Each row below holds a small network's activations on one input, seen along a few directions.
In each table, some parts of the input vary, and every possible input appears once, in random order.
A made-up example of a description, with smaller parts first: one of 3 separate values, together with either a single point or one of 11 places around a ring or (one of 6 places along a line, together with one of 8 places around a ring).
Shared parts are said once, and a part with two or three values counts as separate values.

Other details of the inputs shift rows strongly along two fixed directions, in all tables alike. That doesn't count.

Table:
x1: -20	-23	64	-26	-9	2	-1	-40	30	-39	60
x2: -63	19	-16	32	-6	-26	36	-16	11	-42	-30
x3: -15	-34	47	-11	-14	-37	-20	-26	25	-9	82
x4: -70	-11	-49	40	-2	-29	-8	6	22	-18	-33
x5: -70	-32	-34	27	-21	-21	11	53	17	-31	-46
x6: 68	24	24	-28	15	30	-30	-6	-41	39	-14
x7: -5	-6	50	7	-50	18	-29	-34	48	6	62
x8: -4	-4	35	-1	-22	43	-25	7	42	-40	76
x9: -18	-32	60	-18	-12	12	19	-45	42	-12	64
x10: 87	17	-13	-30	25	32	-15	2	-11	10	-11
x11: 77	17	5	-40	38	33	-11	6	-9	21	-12
x12: 72	23	2	-48	34	44	-10	20	-24	17	-4
x13: 69	27	16	-50	9	9	-36	-17	-34	37	-19
x14: -28	-56	31	-21	-5	3	-46	-18	44	-17	59
x15: 21	45	-61	1	20	-9	36	3	10	27	-73
x16: -59	47	-13	46	-29	-22	-7	-1	14	-10	-33
x17: -5	0	57	20	-38	31	-44	-16	25	-18	64
x18: -62	12	-17	38	-9	-19	54	-21	25	-18	-27
x19: -32	-51	32	-10	-6	31	-39	6	19	-20	74
x20: 57	-36	-19	-48	33	15	-16	-17	-5	52	-17
x21: 0	-39	38	24	-21	-11	-22	-15	15	-17	88
x22: 75	30	3	-26	-2	43	-31	3	-57	25	-4
x23: -4	-40	32	5	-32	-20	-4	-35	39	6	85
x24: 10	53	-47	-15	35	-20	21	14	-1	13	-80
x25: 69	-14	-4	-41	22	-22	12	-25	-26	63	6
x26: 87	-37	2	-43	-5	-19	4	27	-50	19	-6
x27: 17	19	-61	12	19	-58	19	-1	-42	23	-52
x28: 74	0	-3	-40	19	38	8	-13	-60	-5	2
x29: -70	-14	-47	44	-5	-21	10	1	38	5	-33
x30: -59	16	-13	52	0	-8	38	-3	0	-39	-26
x31: -13	-59	22	11	-14	23	-47	-9	32	-27	67
x32: -60	-7	1	26	-24	-19	53	31	4	-48	-41
x33: -78	-3	-55	51	-2	-5	2	33	-5	-21	-26
x34: -25	7	70	-1	-30	38	-39	0	10	-10	70
x35: -64	16	-37	64	-11	-39	26	28	-22	-12	-2
x36: 82	-3	18	-49	-20	17	-20	24	-40	17	-29
x37: -4	36	-33	-3	36	6	48	15	-62	3	-64
x38: 68	-8	3	-34	25	-2	-6	9	-66	37	21
x39: -64	36	-20	28	3	-16	41	8	58	4	-33
x40: 23	51	-61	-3	23	-17	17	10	-4	4	-76
x41: 25	24	-45	-12	8	-7	32	59	-13	-4	-90
x42: 70	20	11	-38	5	18	-12	-23	-22	64	-21
x43: -11	-38	55	13	-9	-14	-17	-10	15	-4	86
x44: -80	-9	-32	48	17	-14	3	23	12	-8	-36
x45: -70	18	1	42	13	-10	44	2	0	-27	-29
Description of these inputs: one of 5 separate values, together with either a single point or (one of 2 separate values, together with one of 4 places along a line).
Q: The inputs of x22 and x33 match in every part but the choice among 5 separate values. If x7 is changed in the same way as x22 into x33, which row does it become?
A: x29
Q: The inputs of x21 and x10 match in every part but the choice among 5 separate values. If x38 is changed in the same way as x21 into x10, which row does it become?
A: x12
Q: Which other rows does x40 become when the choice among 5 separate values takes its other values? List them by row number.
A: x2, x4, x16, x27
Q: Which other rows agree with x28 in the choice among 5 separate values? List them by row number.
A: x1, x2, x9, x18, x30, x32, x37, x45

Table:
x46: 92	-17	-1	-38	12	2	1	-16	-29	53	-8
x47: 79	27	40	-49	8	46	-3	-28	-50	6	-20
x48: -47	-17	-33	12	-3	-23	5	17	0	-15	-23
x49: -8	-64	64	4	-41	9	-23	-2	25	-19	96
x50: 87	-37	-3	-51	18	-5	-33	10	-46	29	-8
x51: 92	-4	-9	-41	43	5	-3	-30	-28	30	2
x52: -21	63	-6	39	-26	-4	-4	16	7	-23	-23
x53: -39	16	-25	28	-6	-30	27	-11	2	10	-4
x54: -36	0	-16	20	-5	-45	8	1	23	11	-28
x55: -39	-3	-25	21	14	-17	26	-10	26	-4	-25
x56: -44	-2	-33	9	-3	-28	15	-10	26	2	-26
x57: -16	-70	54	-12	-14	22	-29	-14	38	-42	96
x58: -55	58	4	30	9	14	-11	10	1	19	-18
x59: -14	-50	51	-6	-35	11	-23	-15	13	-27	110
x60: -32	53	11	2	-8	9	39	36	24	-25	-31
x61: -39	-1	-22	35	19	-18	17	15	-11	-21	-8
x62: 40	48	-50	-3	19	51	-7	29	-22	16	-83
Q: What do these inputs look like to the network?
A: either one of 5 separate values or (one of 2 separate values, together with one of 6 places around a ring)
Q: What sort of input is x60?
A: one of 5 separate values

Table:
x63: -17	-19	80	-11	-56	20	-27	-2	44	-36	83
x64: -70	56	-24	54	-12	-17	21	11	38	-25	-19
x65: 83	3	27	-71	12	55	-20	-36	-4	1	28
x66: 90	-22	43	-34	7	36	-29	-23	-30	18	32
x67: -75	35	11	47	-29	-22	17	34	18	-24	-34
x68: 72	0	27	-61	2	53	-40	-15	-22	32	41
x69: -90	26	-5	58	2	-10	7	35	15	-14	-26
x70: 48	52	-37	-22	33	-14	15	4	-69	16	-83
x71: 47	29	-46	-23	40	17	28	17	-49	16	-88
x72: 101	-15	30	-43	10	32	-30	0	-10	4	38
x73: 74	-55	14	-67	30	-21	-31	-45	15	71	42
x74: 50	39	-32	-19	21	-11	20	22	-72	22	-82
x75: 81	-78	5	-64	-9	-10	-47	-14	-30	10	31
x76: -88	38	-10	53	15	-11	0	15	17	-20	-26
x77: -81	28	-10	37	-16	7	31	26	42	-33	-38
x78: -28	-11	67	-6	-32	43	-41	-9	46	-13	84
x79: -82	-44	-41	65	-11	-49	13	-2	4	-16	-10
x80: 35	48	-51	-14	55	3	-2	7	-61	32	-71
x81: 89	-10	41	-35	18	35	-33	-43	-27	11	33
x82: 60	35	-56	-6	32	-6	18	25	-50	23	-67
x83: -67	-12	-40	41	0	-81	33	-13	64	17	-14
x84: -96	-12	-27	45	14	-49	48	22	-4	4	3
x85: -27	-21	65	0	-29	31	-44	2	41	-14	92
x86: 47	-37	-83	-2	22	-35	-2	-5	-62	41	-72
x87: -100	-38	-53	47	-9	-45	-9	23	16	-5	-17
x88: 77	10	32	-56	17	48	-47	-24	-15	26	37
x89: -1	-15	58	3	-38	28	-30	6	64	-30	82
x90: 47	-10	-56	-7	36	-61	30	-35	-25	80	-68
x91: -20	-62	59	-21	-31	-50	-15	-47	69	7	82
x92: -24	-85	47	-14	-10	6	-3	-15	43	-37	94
x93: 36	34	-45	-11	42	4	3	27	-63	40	-70
x94: -70	36	-23	56	-24	-15	22	35	39	-23	-18
x95: -23	-25	70	15	-26	21	-31	-46	33	-38	101
x96: 50	67	-34	-23	21	-5	16	4	-57	27	-90
x97: -13	-90	13	1	-38	-16	-44	-11	53	-35	95
x98: 34	62	-54	-18	38	9	2	1	-55	42	-68
x99: 49	44	-43	-24	57	16	22	3	-40	9	-99
x100: 89	-13	54	-55	-2	25	-28	-3	-31	4	23
x101: 82	-61	26	-61	11	-9	-13	-12	-45	11	46
x102: 41	-1	-40	-25	33	-48	54	12	-81	34	-53
x103: -83	-34	-30	41	-17	-58	11	18	3	-30	-17
x104: 48	50	-45	-30	30	31	29	12	-36	25	-100
x105: -82	24	-7	41	-14	3	28	25	37	-32	-29
x106: -85	17	-8	71	-16	-18	24	7	6	-20	-14
x107: 52	47	-33	-21	13	-7	15	27	-64	30	-83
x108: -98	-35	-47	48	5	-42	-2	24	9	-8	-12
x109: 83	4	41	-68	-20	37	-25	-18	-27	14	32
x110: -91	36	-15	35	-22	12	36	10	38	-31	-30
x111: 45	-36	-87	-30	33	-15	11	11	-43	27	-90
x112: -94	33	-11	52	-15	-4	8	36	25	-8	-22
x113: -16	-15	88	-7	-30	12	-35	-23	38	-49	82
x114: 100	-7	21	-46	0	33	-31	2	-8	14	43
x115: 70	-66	12	-56	32	8	-29	-7	-36	32	56
x116: -86	45	-15	63	-20	-13	24	-16	14	-16	-13
x117: 41	-33	-79	-29	44	-12	19	11	-49	22	-81
x118: -75	38	8	43	-31	-17	20	34	22	-25	-41
x119: -19	-17	71	10	-47	39	-25	-32	42	-19	87
x120: -83	-29	-27	66	-1	-52	39	1	-3	-11	-3
x121: -23	-23	64	-14	-11	36	-22	-33	55	-56	80
x122: -89	38	-15	63	-32	-5	28	-2	14	-10	-18
x123: 85	4	49	-64	-16	39	-27	-14	-22	13	25
x124: 92	-75	-15	-49	13	-3	-38	-12	-18	7	47
x125: 54	-13	-73	-9	44	-40	30	20	-54	27	-49
x126: -24	-21	73	3	-27	34	-48	6	48	-14	85
x127: 42	-12	-55	-30	51	-20	65	8	-58	31	-59
x128: -14	-13	53	5	-22	15	-32	-23	52	-48	101
x129: -75	31	-6	38	-10	10	30	29	45	-31	-50
x130: -73	48	-24	55	-21	-9	26	25	34	-21	-24
x131: -87	55	-4	40	-29	-24	23	2	15	-29	-21
x132: -12	-8	50	-4	-46	29	-21	-14	55	-30	99
x133: 93	-54	8	-52	19	-10	9	-13	-29	17	68
x134: -81	27	-7	67	-30	-9	23	13	20	-13	-20
x135: 53	36	-42	2	21	3	15	9	-61	44	-72
x136: -7	-12	59	5	-17	17	-35	-18	56	-46	91
x137: 84	-63	13	-77	24	-10	-8	-54	29	45	25
x138: 85	3	35	-68	14	58	-24	-32	3	1	21
x139: -63	35	-16	61	-15	-16	16	39	36	-21	-22
x140: -74	26	1	70	-21	-11	18	16	18	-9	-25
x141: -87	35	-6	53	-10	-1	5	38	28	-7	-33
x142: -19	-72	55	9	-19	-18	12	-35	15	-12	113
x143: -77	54	-29	54	-17	-19	23	5	35	-28	-8
x144: 49	57	-43	-1	28	7	16	-15	-54	40	-77
x145: 87	-24	42	-60	18	55	-21	-9	-7	-4	19
x146: 57	41	-37	2	21	11	15	12	-50	43	-86
x147: -15	-28	76	-10	-29	46	-24	-4	66	-41	71
Q: What do these inputs look like to the network?
A: one of 5 separate values, together with either a single point or one of 4 places along a line or (one of 2 separate values, together with one of 6 places around a ring)
Q: The inputs of x63 and x134 match in every part but the choice among 5 separate values. If x91 is changed in the same way as x63 into x134, which row does it become?
A: x90
Q: The inputs of x79 and x108 match in every part but the choice among 5 separate values. If x66 is changed in the same way as x79 into x108, which row does it become?
A: x69
Q: The inputs of x64 and x88 match in every part but the choice among 5 separate values. If x143 is changed in the same way as x64 into x88, which row does it become?
A: x98
Q: Which other rows does x74 become when the place on the ring of 6 takes its other values? List them by row number.
A: x63, x70, x107, x109, x131
Q: Which other rows does x106 become when the choice among 2 separate values takes its other values? List them by row number.
A: x66
Q: Which other rows does x68 become when the choice among 5 separate values takes its other values? List them by row number.
A: x109, x110, x122, x132
